Z837: -20 -41 -33 -32 -54 11 -10 45 66 -32 62 9 17 -41 42 -45 -22 59 51 -38
 -62 -6 53 -7 59 23 42 -16 17 18 -15 7 -7 38 -18 21 -39
Z455: -28 -69 -27 5 -31 25 22 35 49 -6 73 15 -16 -12 49 12 -19 79 46 -63 -68
 -8 79 0 74 7 7 -29 24 52 12 20 9 33 -46 15 -19
Z55: 11 -23 8 -1 14 9 -6 23 62 28 -31 -36 79 10 71 -6 34 -23 -12 -17 -7 -42
 -64 28 -12 59 83 39 -63 -19 5 -50 -56 50 -13 8 47
Z406: 50 -6 -19 -17 -63 11 8 34 71 -31 47 -12 8 -23 28 -50 -12 79 61 -56 -64
 -13 83 -23 59 -1 10 -7 5 39 23 -6 9 28 -36 14 -42
Z284: -51 -20 69 -32 -54 11 -10 45 66 -32 62 9 17 -41 42 -45 -22 59 51 -38 -62
 -6 53 -7 59 23 42 -16 17 18 13 7 -7 38 -18 21 -39
Z983: -7 -41 -16 -10 -48 23 17 46 66 -28 72 26 36 -24 29 -33 -13 42 22 -64 -54
 -20 69 3 83 22 32 -14 26 20 8 1 6 26 -24 7 1
at: -54 -20 69
Z983, 21
at: 49 -6
Z455, 9
count Z406: -18
0
gone Z284: -10 -7 -41 -51 -32 7 18 -45 51 -18 -20 45 66 13 21 42 69 9 38 -62 11 59
 -16 -54 62 -7 23 59 -39 -32 17 42 53 -22 17 -38
-6
at: 28 -12 59 83 39 -63
Z55, 24
gone Z837: 18 59 62 51 -41 -22 9 -20 -32 45 11 -62 21 -32 42 -33 -54 -7 -41 53 17
 -39 -6 -7 38 7 -45 66 -18 17 -15 23 42 -38 -10 59
-16
order: 47 -64 8 -42 -36 -56 34 -23 -19 -31 5 9 11 -12 23 10 50 -63 -12 79 39 83
 8 -13 14 61 -7 -50 59 -1 -6 -17 -23 28 -6 71 28
Z406

Z725: 3 -7 5 -7 -42 16 8 -16 16 -15 -41 -41 -28
Z291: 73 52 5 -7 -42 54 18 -16 16 -42 -10 -31 -33
Z814: -24 -21 9 18 -20 3 -10 60 -15 25 -60 -41 0
Z508: -11 9 12 6 -63 25 -60 33 9 -10 -8 31 6
Z621: 12 31 -60 -10 6 9 9 -63 -11 -8 25 32 6
find: 73 52 5 -7 -42 54 18 -16 16 -42 -10 -31 -33
Z291
common Z508 Z291: 
-10
count Z725: -42
1
common Z621 Z291: 
-10
order: -63 31 12 -10 -11 6 9 -8 25 6 32 9 -60
Z621

Z844: 42 10 -4 -24 38 5 -24 -5 -36 -39 -31 -43 47 30 6 32 -35 -3 47 11 -63 3
 -45 42 28 -39 -51 4
Z972: 68 77 -24 7 0 -22 47 -53 -8 10 32 -23 -12 -55 -43 -20 15 -22 -6 -23 -15
 -20 -36 -17 -22 21 -23 -17
Z22: 63 19 -14 -24 53 -2 -33 11 -35 -43 -37 -43 23 44 12 31 -42 -3 18 1 -12
 -5 -36 35 10 -34 -34 -36
Z511: 47 5 -13 -23 29 2 -2 -12 -38 -18 -34 -36 5 39 -20 -25 -23 -6 31 13 -36 3
 -45 -17 -36 -13 -32 3
Z114: 63 19 -14 -24 53 -2 -36 11 -35 53 -37 -43 23 44 12 31 -39 -3 -17 1 -12
 -5 -36 35 10 -34 -21 -36
Z451: -20 -23 -23 32 7 -8 -24 0 -17 -23 -22 -22 -55 10 21 -43 47 15 -53 -15 68
 -22 -6 -17 -36 -13 77 -20
Z262: 47 0 -13 -23 29 2 -2 -12 -38 -18 -34 -36 5 39 -20 -25 -23 -6 31 13 -36 3
 -45 18 19 -35 -32 3
gone Z972: -22 -43 -12 -17 -15 -6 -17 68 -23 32 77 7 -23 -24 -20 -36 -8 -22 15 -53
 -23 -22 0 -20 -55 47 10
21
gone Z22: -36 -34 -37 -35 -24 19 12 -5 -34 10 1 -12 31 -43 -14 -2 -43 -3 18 23 -42
 63 35 -36 11 53 44
-33
find: -20 -23 -23 32 7 -8 -24 0 -17 -23 -22 -22 -55 10 21 -43 47 15 -53 -15 68
 -22 -6 -17 -36 -13 77 -20
Z451
find: 47 5 -13 -23 29 2 -2 -12 -38 -18 -34 -36 5 39 -20 -25 -23 -6 31 13 -36 3
 -45 -17 -36 -13 -32 3
Z511
find: 47 0 -13 -23 29 2 -2 -12 -38 -18 -34 -36 5 39 -20 -25 -23 -6 31 13 -36 3
 -45 18 19 -35 -32 3
Z262
order: 68 -22 -6 -17 -36 -13 77 -20 -20 -23 -23 32 7 -8 -24 0 -17 -23 -22 -22
 -55 10 21 -43 47 15 -53 -15
Z451
at: -39 -3 -17 1 -12 -5 -36 35 10
Z114, 17

Z602: 25 45 30 15 10 36 5 -23 -15 -35 -41 -39 13 -14 49 5 -83 36 15 -6 -1 30
 -2 -41 19 -20 -39
Z933: -5 16 -11 -7 -12 20 -22 1 -1 22 -31 -5 13 -14 -1 13 6 -11 -21 -16 7 -18
 11 -23 15 2 -25
Z459: -16 15 10 9 1 13 -1 -31 22 -5 -22 -12 -14 13 -1 20 59 -6 1 -25 -8 16 -3
 -2 7 -8 -14
Z423: -16 13 16 2 6 1 20 -31 -6 15 13 -18 -22 -23 -11 -12 -1 -21 7 -7 -5 22 11
 -14 -11 -25 -1
at: -14 13
Z459, 13
gone Z423: 7 15 -14 -1 -5 13 -22 -12 -23 -6 22 -31 20 -18 -11 -11 -16 16 -7 13 -1 2
 11 6 -21 1
-25
at: 1 13 -1 -31 22 -5 -22 -12 -14 13 -1 20
Z459, 5
order: -25 -5 16 -11 -7 -12 20 -22 1 -1 22 -31 -5 13 -14 -1 13 6 -11 -21 -16 7
 -18 11 -23 15 2
Z933

Z230: 60 -14 68 46 23 85
Z583: 68 46 60 22 10 -14
Z961: 86 -55 68 46 23 10
Z593: 35 -14 85 61 57 -11
Z835: -14 -14 85 -13 -45 15
order: 85 23 46 68 -14 60
Z230
order: 60 46 68 23 -14 85
Z230
common Z583 Z835: 
-14
count Z835: -14
2
at: 57 -11
Z593, 5
at: 86 -55 68 46 23
Z961, 1

Z131: 0 -1 -1 1 10 -3 -1 -2 -2 46 0 -3 0 -2 -2 -1 0 -1 0 -2 -1 1 -2
Z25: -41 -1 9 7 -2 2 3 3 -1 69 3 -2 66 -61 -3 64 -2 -77 17 -1 10 46 0
Z554: -41 -1 -1 7 -2 2 3 3 -1 69 3 -2 66 -61 -3 64 24 -77 17 -1 10 46 0
gone Z25: -2 64 -1 -2 -1 10 -2 66 -61 2 9 0 -77 -41 -1 69 7 3 17 3 3 46
-3
find: -41 -1 9 7 -2 2 3 3 -1 69 3 -2 66 -61 -3 64 -2 -77 17 -1 10 46 0
Z25
find: 0 -1 -1 1 10 -3 -1 -2 -2 46 0 -3 0 -2 -2 -1 0 -1 0 -2 -1 1 -2
Z131

Z958: 18 51 -27 16
Z523: 50 -27 -56 -83
Z912: -39 4 58 45
Z92: -83 49 -56 -27
order: -27 -83 50 -56
Z523
order: -83 -56 -27 50
Z523
order: 58 45 4 -39
Z912

Z89: 27 -2 -72 -18 8 -30 -34 -65 11 2 -21 -33 -30 -56 -22 -72
Z48: 18 -11 -67 -23 3 -31 -33 -57 3 -5 -21 -34 -36 -55 -21 -71
Z449: 21 -8 -67 -21 5 -29 -33 -60 5 -1 -21 -32 -33 -54 -23 -71
Z850: 30 1 -75 -17 7 -33 -35 -67 16 1 -20 -30 -30 -57 -19 -74
Z730: -4 -70 18 -29 63 54 20 19 -70 48 9 -43 -56 -21 -24 -56
Z856: -27 -7 53 7 -8 22 21 45 -18 -4 11 16 19 37 9 49
Z173: 24 28 16 24 22 19 16 11 26 24 17 22 25 18 17 20
Z803: -3 -65 15 -27 15 51 19 15 15 51 5 -40 -56 -20 -27 -53
Z397: -5 51 -40 11 -66 -66 -36 -41 52 -53 -25 22 34 -3 4 27
count Z803: 15
4
common Z173 Z850: 
16

